[ 59.8  -4.6  15.3 -12.7] >> -12.7

[[-22.8 -22.2  19.3   3.7   2.4  15.9]
 [-16.3 -21.4  13.1  -1.6  25.3  10.6]
 [-15.8  -3.4  22.6  16.8 -49.9  22.6]] >> 15.9

[ 40.3   5.7 -30.6 -21.2 -29.5  56.0  18.4] >> 18.4

[ 10.0 -13.8   6.7  48.0] >> 48.0

[[-25.3  40.4  38.9 -41.4]
 [-26.0  53.0 -48.3  45.8]] >> -41.4

[[ 55.5 -29.3  37.5  24.1]
 [ 47.2  10.2  29.3  45.1]
 [ 48.6   6.9  26.2  43.1]] >> 24.1

[22.1 21.1 48.8 11.9] >> 11.9

[ 21.5  37.7 -28.9 -58.7   1.8  25.0] >> 25.0

[[ 38.6 -10.7  30.7 -15.4  23.7  22.9  15.4]
 [ -2.2  39.5 -55.1 -36.2 -37.9 -46.8 -61.7]] >> 15.4

[ 22.2  -9.1 -28.0 -45.7  64.4 -13.9   6.9] >> 6.9
---
(-29.0, 26.1, 41.9, -60.1, -25.4, 13.6, 19.4) yields 26.1
((-4.0, 1.5, 11.4, -23.6, 33.8, 53.0, 43.4), (-33.0, 11.8, 20.9, -6.9, 8.8, 9.3, 16.0)) yields 1.5
((-11.9, 17.9, 5.3, -1.5, -22.1, -61.8, -29.7), (39.5, 17.0, -11.7, 39.7, -22.8, -3.7, 15.0), (36.7, -42.4, -40.2, 8.0, -14.2, 2.3, -19.1)) yields 17.9
((-19.1, -34.2, -2.6, 15.2), (9.9, 7.9, 11.7, 2.5), (7.8, 10.6, 49.9, -29.7)) yields -34.2
((-62.7, 34.9, -26.3, -8.1, 33.7), (-42.8, 25.9, 1.5, -0.3, -0.6), (14.5, -41.6, 2.3, 43.3, 7.9)) yields 34.9
((8.4, 9.6, 28.1, -9.4, -63.2), (12.8, -6.2, -36.3, 28.4, -4.1), (-6.4, 2.6, -19.7, 32.2, 20.0)) yields 9.6
((-24.5, -17.5, 47.2, 2.9, -1.4, -7.7), (-15.9, 8.3, -49.5, -47.4, -30.4, -50.1), (21.1, 0.3, 28.0, 4.0, -1.6, -37.9)) yields -17.5
---
[[ 47.3 -10.3  51.1  27.1]
 [ 59.9   9.0  11.3   7.7]
 [-38.3 -16.5  53.0 -24.0]] result: 9.0

[[-48.8  19.6  15.1  24.7]
 [-14.6   2.6  -1.4   3.2]] result: 2.6

[[  9.9  60.1   6.1  45.5]
 [ 13.7  -4.9 -10.2  45.5]
 [  8.9  21.9 -11.2  45.5]] result: -4.9

[[-1.9 -2.9 -5.8  2.1]
 [18.5 34.9 63.3 -7.0]
 [19.8 37.4 67.5 -7.4]] result: 34.9

[[  1.5 -23.7  47.6  19.5]
 [ 36.3   7.7  54.3  36.8]] result: 7.7

[[-52.8 -22.8  -8.7 -34.3]
 [-44.8 -36.6 -41.2 -41.5]
 [ -2.6   7.9  61.7 -14.6]] result: -36.6

[[  8.5 -64.9 -20.6  25.8]
 [  4.0 -25.4  -1.8  25.8]
 [-18.8 -31.6   0.2  25.8]] result: -25.4

[[ 42.6 -43.4   2.7  14.7]
 [-62.3  59.2  -1.4 -27.8]
 [ 44.8 -41.3  -6.2  -2.8]] result: 59.2
---
[[ -4.9 -13.5 -25.4  20.3   2.8   2.6]
 [ -1.9  -3.5  -7.4 -18.8   2.1  -2.9]
 [ 12.0 -53.3 -18.9  39.1 -10.8   7.9]
 [-21.6  16.2  12.9   5.1  12.1  -8.5]
 [  6.6  14.6  -0.3 -36.4  -0.9  -6.2]
 [ -1.5  -7.8   3.3  20.1   6.3   5.2]
 [  5.8  23.7 -17.3 -23.5  10.6   8.8]
 [  7.6 -10.1  -5.7  22.1 -12.9  12.2]] → -5.7

[[ 31.9  -8.3  27.9 -50.4  -4.0  -1.2 -26.0 -28.6   6.0  -9.3  15.0]
 [  7.0   6.3  -6.7  20.0 -46.5  22.7  27.7  33.9 -27.3  23.1  -5.8]
 [ 15.0 -66.0  26.6 -18.2  30.7 -32.6 -49.8 -29.3 -46.3 -52.5  27.3]
 [  9.7 -41.1   2.7   7.2 -42.4  19.2 -43.1  66.0 -34.8 -57.3  18.1]
 [ 29.1 -22.6   9.3  15.8  39.3 -13.1 -14.5 -36.4  43.2  -3.9   6.3]
 [ 11.9 -18.0  24.3 -10.4 -39.8   3.9 -28.5 -20.0 -49.8 -35.7  26.7]
 [-33.6 -22.6 -10.6  -8.4   5.4 -15.1 -22.1  24.7 -30.6  -6.2   2.4]
 [-21.7 -61.4 -50.0  23.0 -24.1  18.1 -45.4 -36.9 -42.7 -35.6 -16.1]
 [ 18.1   8.5  39.1  19.3  -3.0 -15.1  12.3 -13.2  23.5 -10.0 -22.9]] → 39.1

[[ -7.0   7.5 -13.0 -27.2  -6.4 -61.5   8.9  -9.1  28.4   1.4   9.9 -13.4
   -8.2   1.0 -15.1  -1.6]
 [ -3.3 -44.8  28.8 -14.8   4.7   1.2 -11.2  10.3  14.7  -5.0  51.0  28.9
   13.3   1.7   3.6  47.2]
 [  6.0 -32.9 -55.5  -5.3  -6.1 -19.0   6.6 -26.0  11.8   9.0 -66.7   9.6
  -10.3  -0.4 -22.1  19.6]
 [  6.6  25.5 -17.6  26.0  36.2 -61.0   1.7  10.7  14.4 -11.5  19.1   4.1
   11.5 -14.9 -17.0 -39.1]
 [ -5.3   9.0   0.8  14.9   5.1  -7.3   4.2  27.6   8.8  -6.6  56.7 -15.3
  -18.1 -12.8  -9.9   5.8]
 [ 12.6  34.4  32.1  37.6  -7.8  51.2 -10.9 -11.4  -7.8   1.6  23.5   9.8
    5.9 -17.0   8.6  -6.9]
 [  1.0  49.4  -1.4  -3.5  -5.5  -9.9  -1.0   7.2  -3.9   7.1  22.0  10.2
   12.0  -8.5  11.7  -6.1]
 [ -1.4   9.8 -15.1  -0.8  -9.1   2.1   5.8  33.9  -1.8 -10.9  15.0  19.5
  -25.3 -18.4  -6.4  -0.9]] → -15.1

[[  4.1  -3.1  -7.9  13.9   8.6   9.2  -3.1  11.8  10.6   7.1]
 [-11.2 -11.3   0.1   0.8   8.4  -9.8   5.1  11.1 -10.4 -10.5]
 [  0.2  25.8  -9.9  23.9 -26.6  28.6  32.4  33.6   6.2  13.2]
 [  0.1  31.7 -10.9  26.6 -29.8  31.3  35.0  39.0   3.2  14.2]
 [ -5.0  13.9 -11.4  13.2 -14.2  14.4  21.5  26.2  -1.0   7.8]
 [-16.9 -12.6  21.6 -19.4   1.8 -16.5  19.8  -7.3 -26.6 -18.1]
 [ -6.7  -7.3  -5.8   2.8   7.6  -7.5   2.5   9.3  -3.3  -6.0]
 [ 31.4  38.0 -39.2 -59.8 -53.9 -36.8 -41.7 -37.3  29.8 -50.6]] → -39.2

[[ 23.6  16.0  -0.9 -26.8  14.3  10.4]
 [ 33.2  24.4  14.6   5.7  -4.9 -11.7]
 [-36.9 -17.0   1.7 -25.3  -5.8 -13.4]
 [-28.0   5.0   5.8   0.1   3.2   1.6]
 [ 42.0  15.4  -3.2  36.1 -11.7  -3.4]
 [-31.7 -14.0 -10.7  51.7  -2.7   5.0]
 [-31.3  -7.2   5.7 -11.1 -10.9  -2.1]
 [-12.2  24.0   2.2   6.9  -4.9   8.5]
 [-11.0 -24.6 -11.5   7.8   0.5  15.0]
 [ 56.6   3.9 -12.8   4.7  -5.2   5.1]
 [-41.3 -13.6   9.5  10.9 -15.2   3.6]] → 9.5
---
[[-26.9  18.8 -14.9 -56.9  -3.7]
 [-60.3  34.4   7.4  37.0   9.0]
 [-21.0  -5.0  11.9  -2.8  30.6]] => -26.9, 30.6

[-40.2 -18.0  -7.2  37.5 -63.7  50.6  47.6] => -40.2, 47.6

[-27.7  -5.8  44.1 -53.8  15.6] => -27.7, 15.6

[ 34.4  53.3 -65.2  39.2] => 34.4, 39.2

[[  8.3 -30.5   1.5  41.2  20.6  26.1  -3.6]
 [-13.0  33.9 -49.8 -38.8  -9.0 -19.1   8.3]] => 8.3, 8.3

[-18.2  10.0   0.4  -4.1  -7.6 -66.4  -7.2] => -18.2, -7.2
